Each row below holds a small network's activations on one input, seen along a few directions.
Each table varies a few parts of the input and shows all the possible inputs, shuffled.
Descriptions start from the smaller parts, as in this example, which fits no table here: one of 3 separate values, together with either a single point or one of 11 places along a line or (one of 4 places along a line, together with one of 8 places around a ring).
Shared parts are said once, and a part with two or three values counts as separate values.

Other details of the inputs vary at random and push rows far along three fixed directions, the same in every table; ignore that.

Table:
row 1: [ -6   8  13  19   2  -1   9 -10  -2 -18 -26]
row 2: [-11  -7 -20 -20   1   3   5   6   8   5  18]
row 3: [-34 -28  -2 -25  12  21  18  24   3 -28   3]
row 4: [-7 -3 -7  0  3  1  5  3  5 -9 -5]
row 5: [ 13  -1  -9  -1   4   4 -10  -3 -12  18  12]
row 6: [ 4  9 19  6 -5 -2  1 -2  4  2 -5]
row 7: [ 12   9   3   3  -4 -10 -12  -7  -6  24  13]
row 8: [  7   1 -15  -4  -5  -3   1   0   3   5   7]
row 9: [ -4  10  35  15   2  -5   4  -6  -4  -9 -21]
row 10: [-10 -11 -38 -21  -5  -2  13  15  22 -15   7]
row 11: [ 12 -11  16  -7  -7   7 -15   9 -18  28  24]
row 12: [-13   6   0   8   6  -2  13  -5  13 -25 -22]
row 13: [  8  13  21  19   5  -2  -4 -14 -13   3 -15]
row 14: [ 20  33 -18  20  -8 -24   5 -24  19  -3 -19]
row 15: [  7  10 -52 -15 -25 -31  10  -1  36 -16  -3]
row 16: [ 11   1 -25  -6   0   0  -2  -2   1  13  12]
row 17: [-15  -7  -2  -6  12  14  11   2  -2 -14  -5]
row 18: [ 15   5 -10  -1 -20 -22  -2  -2   3  10   4]
row 19: [ -9   8  32  18  17   7   3  -7  -6 -12 -23]
row 20: [ 24  -5  12   4   3   2 -29   0 -26  44  25]
row 21: [-19 -21   6 -12   4  11   7  15  -7 -11   2]
row 22: [ 22   2  -4  -2  -4   1 -19   2  -2  31  26]
row 23: [-27 -12 -27 -24   1   7  22   7   7 -22   6]
row 24: [ 12  -7  -2  -9  -8  -1 -14  12   0  22  23]
row 25: [-31 -28  -3 -20  17  26  12  22  -1 -22   3]
row 26: [ 13  20 -16  17 -19 -31   6 -14  13 -10 -23]
row 27: [  9 -10  -2  -8  -8   5 -15   6  -4  14  19]
row 28: [ -4   7  34  15   9   1  -7 -10 -21   9  -8]
row 29: [  8   4 -12  -5  -8  -6  -4  -4  -1  18  17]
row 30: [-15   5  16  12  12  11  12  -4   6 -25 -23]
row 31: [ -9   1  40  15  11   8  -7  -4 -10 -11 -19]
row 32: [ -3  -3  23  10   7  13  -5   2 -11  -1  -5]
row 33: [-27 -23 -22 -24   9  19  19  15   2 -24   6]
row 34: [ 14  23 -22  16  -7 -28   7 -22   9  -8 -23]
row 35: [ -4 -19 -27 -27   6   9  -1  14   0   9  26]
row 36: [-7 11  7  2  3  2  5 -7  5 -3 -2]
row 37: [ 10   9 -26  -2 -24 -21   9  -1  19  -6  -1]
row 38: [  2  18  22  18 -10 -13  10 -12   3 -13 -25]
row 39: [ 10  15  -2  18  -7 -20   4 -15   2  -4 -18]
row 40: [  9 -11  -5  -6  -9  -5 -14   5  -6  14  14]
row 41: [-15 -11  29  -3  12  24   0  13  -6  -6   3]
row 42: [ 31   7 -14   0  -8 -13 -22  -5   0  36  25]
row 43: [ 19  -6  24   7   4  15 -28   5 -24  38  23]
row 44: [-23 -27   9 -12  14  29   5  17 -13 -11   5]
row 45: [-8 -5 17 -2  6 14 -5  5  0 -6  0]
row 46: [ 14  -7  -5   0  -4  -2 -15   4 -11  24  16]
row 47: [  1   3 -24 -13 -17 -17  12   4  23  -7   3]
row 48: [  7  17  20  20  15  -1  -8 -14  -6   5 -16]
row 49: [ 15  11  20  16 -10  -9 -15 -11  -8   8  -8]
row 50: [ -7   4  -8   3  13   0   8  -7   3 -13 -13]
row 51: [-15  -8  17  -4  22  26   4   5  -7  -6   0]
row 52: [  5 -16 -34 -24 -19  -4   0  16   7   7  26]
row 53: [ -8  -2  36  12  20  15  -5  -1 -17  -1 -10]
row 54: [ -1  22 -15  14 -12 -19  17 -13  28 -29 -28]
Description of these inputs: one of 6 places along a line, together with either a single point or one of 8 places along a line.
The inputs of row 30 and row 12 match in every part but the place on the line of 6. If row 22 is changed in the same way as row 30 into row 12, which row does it become?
Answer: row 19
The inputs of row 33 and row 39 match in every part but the place on the line of 6. If row 5 is changed in the same way as row 33 into row 39, which row does it become?
Answer: row 34
Change only the place on the line of 6 in row 23. List by row number the other rows that result.
Answer: row 2, row 7, row 28, row 29, row 36
Which other rows agree with row 50 in the place on the line of 6? List them by row number.
Answer: row 3, row 4, row 7, row 9, row 25, row 31, row 35, row 53
